Each row below holds a small network's activations on one input, seen along a few directions.
In each table, some parts of the input vary, and every possible input appears once, in random order.
Descriptions start from the smaller parts, as in this example, which fits no table here: one of 3 separate values, together with either a single point or one of 9 places around a ring or (one of 4 places along a line, together with one of 5 places around a ring).
Shared parts are said once, and a part with two or three values counts as separate values.

Other details of the inputs shift rows strongly along three fixed directions, in all tables alike. That doesn't count.

A family of inputs:
r1: [ 15  -1   6  36   8   7 -25   1 -11   2   9]
r2: [  8  18   6  16  11  -1  15   6  -2  -9 -29]
r3: [-22  12 -19 -22 -26   1   9  -6   0  19  -2]
r4: [  9  13   4  16  13   1  11   8  -3  -9 -24]
r5: [-16  -8  -4 -23 -12  -3   8 -10   8   7   6]
r6: [-7  9 -2 32  8  0 -4 -6 -6 -5 11]
r7: [ -2  -3   2 -42  -1  -5  27   3  11  -9 -15]
r8: [ 27 -17  20  31  23   5 -30   2  -7  -9  25]
r9: [-22  11 -20 -21 -28   0   9  -7   0  16  -2]
r10: [  9 -25   0 -19 -11   5 -18   1   0  10  11]
r11: [ -7 -15   4 -14 -14  -1 -10   1  11  12  25]
r12: [-33  38 -18  39 -13   2  11 -24  -6  10  10]
r13: [-39  20 -20 -18 -27   2  19 -18   3  28  12]
r14: [-16  -6  -6 -25 -10  -5   6  -5   6   4   8]
r15: [ 27   2  23   2  39  -4  22  17   5 -30 -29]
r16: [  5 -33  -1 -18  -8   1 -25   4   0   8  14]
r17: [ -8  10   2  40   4   1 -12 -13  -7   1  17]
r18: [  5  20  10  13  16  -2  20   0   1 -15 -18]
r19: [-11  -7  -5 -19 -11   4  -4  -7   2  16  21]
r20: [  4  13   4  18   8  -6  12   3  -1 -17 -30]
r21: [-32  46 -25  38 -18   4   8 -12 -13  19   0]
r22: [ 22 -40   8 -23   4   5 -29  13   0  10  15]
r23: [-15  23  -9  34   2   1   3 -11  -6  -1  10]
r24: [ -3  22  -8  19   4  -3  16   2  -4 -13 -25]
r25: [-35  43 -17  39 -16   1  13 -27  -6  11   8]
r26: [ 33   1  19   4  26  -5  13  18   2 -33 -40]
r27: [ 14  15  12   5  24  -5  29   7   4 -30 -29]
r28: [ 21 -40  13 -19  -5   0 -30  18   9   6  17]
r29: [ -8  -6  -5 -26 -10  -1   2  -4   4   7  14]
r30: [ -2 -19  -5 -15 -17   8 -21  -4  -1  22  18]
r31: [ 24 -21   8  33  19   2 -39  12 -11 -10  15]
r32: [ 18  -9  16  36  21   7 -28   0  -8   2  27]
r33: [  2 -19  -6 -19 -14   4 -16   0  -1  12  12]
r34: [  8 -23   3 -25 -10  -2 -11   0   5   6   0]
r35: [ 12  10   7   9  18  -7  21  11   2 -28 -42]
r36: [ 29 -18  10  32  20   9 -36  13 -12  -4  15]
r37: [  4 -27   2 -21  -1  -1 -19   1   3   5  27]
r38: [ -9   3 -11 -37 -14  -8  21   4   8  -2 -24]
r39: [  9 -10   4 -47   0  -9  28  11  14 -16 -41]
r40: [  7  -5  11 -50   8  -6  35   8  16 -15 -30]
r41: [ -6  16  -3  36   9   4 -10  -4 -10   6  22]
r42: [-19   6 -10 -24 -15   0   9  -8   3  14  12]
Each input here is: one of 2 separate values, together with either a single point or (one of 4 places along a line, together with one of 5 places along a line).
The inputs of r40 and r30 match in every part but the choice among 2 separate values. If r8 is changed in the same way as r40 into r30, which row does it become?
Answer: r26
Change only the choice among 2 separate values in r3. List by row number the other rows that result.
Answer: r42
Change only the choice among 2 separate values in r24. List by row number the other rows that result.
Answer: r23

A family of inputs:
r43: [ -3  13  -4  22 -12   6  -9  -5  -5  13  10]
r44: [-11   3  -5   9   7   1  -3  -7  -5   4  17]
r45: [-1 -5 -2  1  4  5 -2 -3 -4 -5 18]
r46: [ 45 -25  14   2  27   1 -25  19  -4 -17  -5]
r47: [ -8   8   9 -11  -2  -1  20  -1   7   2 -14]
r48: [  4 -13   5 -12  -5  -1  -7   6   3  12   1]
r49: [ -1  11   4 -11 -10   3  16   1   6   0 -19]
r50: [ -2 -21   5  -7  -9  -8  -6  -6  14  -6   6]
r51: [  1  -7  -8  -5  -2  -1 -13   0  -4  13   1]
r52: [ -3   3   5  21  -4   6 -11  -1  -4  12   4]
r53: [-8 11  2 29  0  2 -8 -6 -4 12 16]
r54: [  1 -14   3 -23   8  -4  -3  -3   5   6  12]
r55: [ -9  12  -9  17   1   5  -4 -12  -7   3  22]
r56: [-9 16  1  4  8 -2 21 -9  0  0 -8]
r57: [ -2  12   4 -12  -5  -2  21   0   8  -2 -10]
r58: [ 29  -7  14   6  23  -1   2  27   0 -31 -19]
r59: [-11   6   1   8 -10 -11 -18 -11 -15  -8   8]
r60: [  6  -9  -3 -15  -7   1  -8   9   3   2   6]
r61: [  3  -9   1 -16  -2   0  -4   5   6   0  13]
r62: [ -7 -17   0   0  -4  -5  -5 -16   8  -5  11]
r63: [-13  14  -7   7  -3  -3  14   8  -1  -5 -14]
r64: [-4 -3  0  3  4 -2 -7  5  1  3 13]
r65: [-12   4 -16  22  -6   5 -12  -1 -14   8   6]
r66: [ -8  10  -3 -13  -5  -2  21   6   5 -10  -7]
r67: [ 23   7   5  37  33  -1  -5  17 -12 -24 -22]
r68: [  0 -14  11 -14   5   4   0  -7   2   7   8]
r69: [ -5 -16   0 -15   6   0   0   1   0  -1  13]
r70: [  8  -6  -4  -5  -9   6 -10  -3  -5  11   1]
r71: [-14  33 -10  26  -2  -5  11  -1  -2   4 -12]
r72: [-13   6  -2 -12   0  -5  21   7   5  -7  -9]
r73: [ -8   4  -7  13  -4   0 -10   4  -3   8   8]
r74: [ -2  11   2 -15   2   0  23  -8   4  -3  -8]
r75: [  6 -15  -8 -14  -7   5  -9   6  -5   0   1]
r76: [  2   8  -2 -12  -9   5  14  -3  -1   1 -25]
r77: [ -2  15  -1 -14  -2  -5  18   1   9  -4  -8]
r78: [ -2 -13  -1  12 -11  -6 -12  -4   8  -4   1]
r79: [ -6  -3  -9  -6 -12  -8  11  -8   7 -10 -27]
r80: [ -4  10 -17  20  -8   7 -13  -5 -11   7   8]
r81: [  6  -8   2 -18   5   0  -2  -5   3   2  15]
r82: [  6 -15   0 -13  -3   2  -9   1  -3  12  -4]
r83: [  3  10  -4  18  -4   2 -13   1  -3   6  10]
r84: [  6 -13  12 -19  -7   5  -3   0   7   6   9]
r85: [  1  -9   5 -15   2  -5  -5   4   7   7  10]
r86: [ -4  10   6 -14   0   3  23 -10   4  -4 -10]
r87: [ 22   5  14  32  26   4  -1  10 -10 -16 -28]
Describe the family of inputs behind these rows.
Answer: either a single point or (one of 4 places along a line, together with either a single point or (one of 2 separate values, together with one of 5 places along a line))
Change only the choice among 2 separate values in r68. List by row number the other rows that result.
Answer: r86
Change only the choice among 2 separate values in r58. List by row number the other rows that result.
Answer: r63
Start at r69 and move only the place on the line of 4, one step at a time. The first step leads to r72. Which rows follow, in order?
Answer: r63, r65
Start at r67 and move only the place on the line of 4, one step at a time. The first step leads to r73. Which rows follow, in order?
Answer: r64, r44
